A small network was trained on invented records. Each row is its activation on one of them, seen along a few directions.
Records have a field called ROLI. Each example row is followed by its value.
Other fields move the rows too, some of them a lot.
(in the rows, 500 means zero)
Strong random noise was added to every row along 11 fixed directions; ignore it. To show where, here is one row again and again, with new noise each time:
495, 401, 478, 595, 546, 398, 409, 529, 456, 520, 388, 605, 525, 371, 504, 583, 700, 479, 363, 563, 529, 476, 320, 636
616, 407, 450, 461, 533, 619, 319, 506, 513, 550, 331, 643, 422, 460, 543, 367, 535, 389, 528, 443, 556, 342, 434, 353
511, 419, 569, 465, 506, 312, 473, 378, 525, 460, 606, 428, 547, 466, 481, 322, 308, 617, 448, 381, 540, 568, 549, 609
520, 546, 508, 541, 498, 542, 330, 589, 458, 474, 461, 562, 421, 575, 530, 513, 550, 534, 402, 469, 455, 683, 453, 473
516, 479, 554, 538, 588, 597, 262, 596, 604, 430, 581, 575, 490, 521, 534, 558, 604, 626, 322, 547, 520, 609, 452, 545
474, 429, 498, 437, 483, 442, 734, 551, 670, 560, 482, 614, 533, 500, 398, 574, 525, 375, 563, 563, 503, 345, 492, 479
498, 677, 468, 382, 419, 386, 211, 382, 496, 493, 407, 470, 475, 480, 500, 261, 334, 420, 416, 479, 358, 331, 258, 524
526, 593, 477, 445, 437, 627, 328, 606, 759, 512, 638, 448, 536, 579, 522, 605, 670, 611, 360, 630, 469, 614, 386, 535
557, 460, 467, 609, 554, 426, 493, 495, 417, 668, 403, 425, 628, 337, 674, 557, 487, 607, 449, 408, 528, 453, 452, 478
447, 655, 478, 421, 514, 458, 315, 441, 729, 340, 573, 488, 490, 572, 422, 589, 396, 431, 348, 607, 427, 502, 270, 624
660, 320, 537, 572, 423, 765, 227, 612, 648, 659, 426, 446, 499, 460, 636, 527, 485, 624, 472, 305, 541, 746, 391, 414
551, 581, 446, 561, 568, 672, 275, 529, 553, 525, 388, 481, 523, 457, 614, 682, 541, 458, 401, 561, 482, 469, 273, 465
522, 604, 551, 547, 557, 802, 505, 607, 437, 451, 496, 501, 426, 672, 528, 682, 533, 453, 531, 584, 479, 697, 552, 369

541, 368, 569, 576, 545, 703, 562, 528, 287, 440, 411, 577, 406, 539, 455, 553, 670, 394, 570, 573, 583, 632, 549, 482 -> sipad
580, 371, 434, 517, 579, 565, 448, 338, 605, 464, 499, 386, 537, 397, 537, 579, 449, 443, 526, 514, 672, 490, 439, 572 -> popi
391, 740, 532, 593, 360, 226, 438, 568, 324, 624, 558, 324, 589, 454, 551, 526, 563, 706, 288, 532, 226, 712, 367, 668 -> dufe
530, 580, 331, 437, 448, 210, 718, 490, 684, 576, 536, 478, 502, 563, 507, 555, 369, 455, 530, 364, 480, 494, 591, 393 -> kuriz
632, 614, 332, 318, 344, 465, 484, 371, 589, 579, 671, 259, 534, 553, 572, 288, 603, 578, 562, 521, 576, 485, 576, 463 -> kuriz
474, 571, 361, 487, 526, 332, 498, 338, 418, 460, 370, 468, 503, 427, 503, 508, 409, 371, 500, 496, 495, 382, 384, 555 -> bura
642, 529, 397, 476, 565, 696, 507, 359, 489, 433, 442, 436, 395, 599, 491, 513, 429, 261, 656, 547, 563, 497, 509, 305 -> ruzif
549, 744, 321, 359, 516, 417, 517, 277, 513, 375, 777, 260, 526, 612, 503, 404, 678, 522, 484, 765, 598, 471, 594, 574 -> zera
428, 537, 582, 588, 500, 528, 527, 579, 420, 569, 366, 543, 490, 479, 530, 573, 309, 433, 547, 393, 381, 514, 450, 455 -> popi
530, 610, 578, 451, 449, 642, 462, 417, 366, 541, 626, 299, 493, 562, 525, 341, 438, 536, 576, 595, 448, 539, 592, 463 -> zera
488, 519, 431, 568, 472, 466, 391, 475, 573, 357, 472, 476, 386, 605, 449, 655, 384, 444, 462, 416, 513, 809, 397, 578 -> zotis
645, 556, 354, 441, 387, 486, 599, 470, 361, 647, 512, 378, 454, 571, 617, 327, 610, 537, 626, 411, 564, 577, 705, 314 -> kuriz
558, 570, 434, 454, 463, 534, 481, 475, 546, 539, 542, 381, 540, 492, 571, 493, 539, 547, 522, 497, 525, 484, 511, 463 -> lidev
487, 408, 573, 421, 243, 372, 466, 530, 472, 699, 479, 504, 519, 394, 392, 198, 642, 511, 502, 526, 341, 420, 393, 591 -> dufe
572, 426, 462, 424, 397, 489, 583, 328, 597, 521, 591, 294, 539, 502, 458, 438, 423, 473, 593, 465, 585, 638, 511, 586 -> bura
451, 633, 384, 544, 584, 469, 350, 504, 524, 370, 412, 587, 436, 543, 503, 677, 504, 401, 380, 570, 442, 497, 329, 514 -> ruzif
419, 510, 568, 514, 416, 290, 479, 457, 376, 566, 498, 443, 573, 400, 528, 358, 446, 605, 432, 445, 459, 473, 462, 657 -> fafep
589, 512, 318, 525, 568, 344, 434, 592, 513, 490, 596, 602, 433, 544, 589, 467, 758, 674, 374, 447, 572, 640, 691, 387 -> dufe
482, 454, 649, 520, 594, 678, 560, 512, 455, 542, 585, 449, 613, 443, 601, 475, 424, 634, 562, 489, 595, 388, 657, 479 -> fafep
468, 430, 670, 445, 431, 637, 558, 352, 362, 512, 535, 369, 547, 443, 391, 346, 457, 405, 612, 625, 483, 452, 463, 648 -> bura
377, 438, 704, 495, 537, 642, 608, 473, 410, 414, 521, 510, 586, 458, 399, 539, 468, 459, 555, 652, 503, 389, 443, 661 -> sipad
467, 479, 427, 558, 423, 379, 713, 382, 293, 535, 361, 398, 530, 441, 467, 586, 574, 383, 587, 550, 556, 518, 433, 636 -> zotis
517, 401, 573, 494, 545, 578, 691, 488, 431, 386, 607, 526, 418, 651, 450, 454, 465, 517, 620, 436, 667, 711, 809, 462 -> fafep
559, 644, 379, 501, 540, 661, 537, 422, 458, 511, 475, 327, 583, 483, 632, 687, 565, 462, 547, 613, 562, 437, 414, 451 -> sipad
540, 373, 559, 482, 463, 690, 446, 576, 686, 519, 609, 535, 448, 547, 438, 516, 572, 491, 531, 558, 530, 582, 512, 492 -> zera
502, 880, 324, 385, 632, 421, 526, 283, 440, 303, 648, 325, 461, 681, 579, 467, 311, 455, 507, 593, 523, 452, 676, 385 -> popi
624, 388, 461, 421, 359, 783, 598, 502, 673, 750, 470, 335, 610, 407, 593, 543, 582, 470, 682, 523, 598, 372, 482, 394 -> lidev
615, 516, 391, 586, 484, 776, 289, 495, 337, 555, 354, 398, 466, 484, 682, 574, 674, 524, 515, 502, 602, 608, 430, 429 -> zotis
486, 410, 534, 624, 671, 477, 595, 337, 281, 294, 406, 546, 380, 520, 401, 619, 291, 276, 555, 477, 543, 650, 486, 542 -> ruzif
431, 649, 390, 410, 446, 211, 573, 492, 517, 500, 515, 536, 528, 479, 504, 448, 520, 522, 429, 504, 435, 322, 502, 522 -> lidev

Here are new rows. What is ROLI for each?
396, 638, 506, 392, 491, 388, 676, 435, 650, 422, 667, 402, 619, 559, 460, 567, 395, 575, 484, 582, 510, 376, 553, 588 -> zotis
402, 595, 621, 569, 354, 483, 473, 594, 324, 706, 436, 390, 633, 396, 552, 452, 537, 636, 465, 499, 292, 517, 391, 596 -> bura
465, 731, 357, 431, 399, 429, 576, 628, 460, 492, 488, 595, 348, 716, 454, 539, 658, 408, 503, 550, 383, 661, 566, 382 -> bura
414, 709, 511, 508, 574, 559, 411, 614, 445, 400, 585, 558, 495, 608, 536, 581, 691, 619, 362, 673, 453, 481, 568, 505 -> zotis
495, 502, 444, 448, 485, 346, 664, 278, 496, 450, 557, 325, 537, 485, 444, 504, 325, 413, 567, 491, 552, 557, 505, 615 -> bura
525, 417, 580, 468, 452, 726, 426, 591, 699, 570, 653, 447, 584, 488, 544, 528, 676, 654, 462, 601, 589, 517, 527, 552 -> fafep
574, 493, 373, 425, 454, 394, 493, 443, 558, 582, 516, 503, 476, 476, 499, 359, 619, 447, 524, 550, 535, 363, 518, 451 -> zera
451, 551, 461, 440, 471, 480, 747, 458, 501, 479, 379, 524, 473, 573, 451, 579, 296, 338, 657, 417, 511, 388, 547, 411 -> zotis
521, 270, 495, 537, 460, 467, 464, 303, 448, 413, 376, 454, 484, 383, 394, 460, 432, 351, 576, 450, 609, 567, 311, 703 -> ruzif
592, 442, 467, 500, 426, 533, 287, 452, 583, 523, 547, 361, 461, 509, 586, 416, 385, 619, 478, 334, 550, 757, 503, 503 -> popi
